Each row below is a small network's average activation on inputs in which a field has the value named, seen along a few directions.
Values that are neighbours, or in one group, have similar rows; names and order tell nothing.
In the rows, 500 means zero.
Random noise pushes rows far along 13 fixed directions. That doesn't count. These rows show it; they differ only by the noise:
[466 647 274 452 588 618 282 553 394 490 319 561 555 450 582 382 588 451
 423 454 415 539 647 511 355 332]
[441 749 491 523 557 320 563 382 232 560 419 696 476 227 430 286 889 576
 462 821 418 635 550 411 361 317]
[526 342 480 574 361 245 485 337 792 496 365 572 551 403 255 486 610 649
 410 502 672 604 453 446 666 703]
[390 608 318 622 347 418 398 445 468 403 599 392 681 657 294 429 373 618
 762 513 447 558 500 674 457 525]
[446 350 354 283 419 651 290 528 684 291 401 454 590 454 246 443 559 706
 441 428 365 592 642 633 672 543]
[455 646 401 634 437 514 281 573 522 654 547 507 519 398 616 331 567 435
 475 469 476 584 521 599 413 419]
[205 406 547 483 237 281 363 465 629 363 529 459 673 445 375 664 385 699
 450 521 705 380 409 467 556 734]
[524 621 465 541 519 355 211 425 661 601 404 466 635 488 574 449 577 465
 665 426 334 519 342 462 460 504]
[379 316 437 472 540 804 710 488 283 366 689 488 468 510 423 528 440 476
 697 368 362 433 604 725 630 584]
[626 532 568 563 405 331 456 474 747 680 498 371 510 502 503 474 409 435
 638 486 488 600 475 453 559 522]
[482 471 572 225 604 600 520 620 444 489 615 466 554 480 410 607 461 453
 539 436 401 285 769 508 480 553]
[482 228 466 388 443 574 744 454 580 316 245 505 389 498 450 658 315 533
 333 486 700 567 548 308 651 539]
[581 487 348 416 556 743 386 634 553 484 410 444 450 572 533 416 411 435
 436 384 398 573 665 582 494 383]
[415 528 528 661 417 236 551 516 568 538 661 640 546 480 415 411 643 592
 308 619 688 471 462 428 435 583]
[343 454 610 451 467 551 498 533 433 515 568 472 465 314 700 449 622 512
 471 528 358 494 557 544 621 463]


Values of Bog:
v2: [378 443 522 487 522 529 409 470 410 534 511 526 563 429 543 688 518 471
 505 317 610 239 493 646 558 750]
v3: [528 619 465 540 463 580 624 740 439 577 837 528 490 495 451 446 443 357
 402 514 683 438 715 526 306 428]
v9: [789 592 466 541 647 369 366 387 546 542 336 595 590 469 307 365 721 588
 490 552 408 594 545 595 498 465]
v6: [349 637 546 458 264 551 521 519 402 594 635 372 535 275 487 618 390 481
 711 585 587 528 528 567 559 475]
v5: [490 475 401 514 431 528 578 431 349 283 474 492 558 634 416 454 608 698
 468 629 504 621 630 587 562 411]
v8: [626 567 663 418 611 570 409 625 438 566 587 372 407 553 592 429 471 490
 473 539 280 443 610 691 474 425]
v1: [401 493 399 612 480 481 735 498 370 359 440 524 425 655 677 509 370 543
 331 600 706 567 360 361 461 353]
v4: [530 526 648 591 508 373 401 586 495 473 563 549 437 706 534 482 568 652
 195 636 625 407 436 530 419 534]
v7: [542 655 447 554 396 332 349 457 572 656 386 436 594 422 697 406 573 456
 428 499 637 632 662 378 414 332]
Bog is arranged as 3 separate groups.
List the group mates of v3, in the order listed.
Answer: v9, v8
List the group mates of v7, in the order listed.
Answer: v5, v4

Values of Bepi:
z5: [585 593 349 582 576 414 489 363 491 438 365 501 574 618 394 389 639 617
 628 520 381 577 455 529 551 454]
z1: [604 743 711 495 636 428 479 593 355 559 370 441 265 613 741 301 612 622
 302 826 239 558 527 638 504 236]
z8: [647 715 303 416 543 459 577 436 476 453 330 406 630 595 517 467 469 429
 766 583 346 698 505 270 438 192]
z3: [594 424 325 540 284 409 621 469 665 530 456 347 607 615 424 478 363 451
 525 409 711 660 962 490 633 488]
z7: [613 503 435 447 526 517 621 465 606 522 398 552 456 390 507 482 455 382
 506 541 512 691 314 213 396 324]
z2: [458 411 723 557 688  82 799 470 316 302 456 622 525 765 573 522 621 684
 214 725 497 248 602 356 521 581]
z4: [565 385 383 330 536 769 801 381 312 423 398 441 411 454 366 566 387 441
 696 478 503 636 762 477 560 383]
z6: [524 233 523 638 592 508 783 298 612 393 535 716 489 505 553 616 633 419
 529 380 615 513 157 216 596 634]
z9: [471 608 414 561 424 612 410 589 386 614 521 325 444 456 561 410 332 387
 669 467 422 586 634 683 448 425]
Bepi is arranged as 3 separate groups.
List the group mates of z1, in the order listed.
Answer: z5, z8
List the group mates of z9, in the order listed.
Answer: z7, z2

Values of Kir:
w9: [557 536 554 388 381 424 506 450 568 457 375 432 472 459 303 574 451 614
 542 637 544 596 415 449 550 500]
w2: [303 484 648 459 358 339 472 488 395 450 471 410 514 565 495 631 374 645
 438 604 620 352 532 527 516 622]
w8: [592 416 517 735 454 328 817 361 601 569 494 646 341 330 360 392 619 512
 464 651 642 727 244 336 553 530]
w6: [367 612 661 366 533 511 266 487 343 529 427 546 491 327 535 563 608 610
 460 607 401 361 464 675 504 542]
w4: [623 432 770 596 557 246 568 506 568 677 707 549 466 525 376 443 617 527
 435 538 517 368 537 573 542 712]
w7: [341 537 702 448 362 470 459 616 574 525 871 400 558 367 573 457 515 507
 616 583 314 492 333 478 497 481]
w3: [262 466 612 333 356 590 313 649 488 316 558 485 519 440 425 665 415 668
 346 579 561 354 478 574 511 617]
w5: [640 524 531 416 487 661 447 540 693 653 650 534 395 395 310 499 516 417
 578 468 500 579 366 522 435 522]
w1: [563 430 553 454 668 631 268 388 494 464 303 592 421 482 388 535 565 555
 502 402 412 437 306 644 508 653]
Kir is arranged as 3 separate groups.
List the group mates of w5, in the order listed.
Answer: w2, w1
List the group mates of w6, in the order listed.
Answer: w9, w3
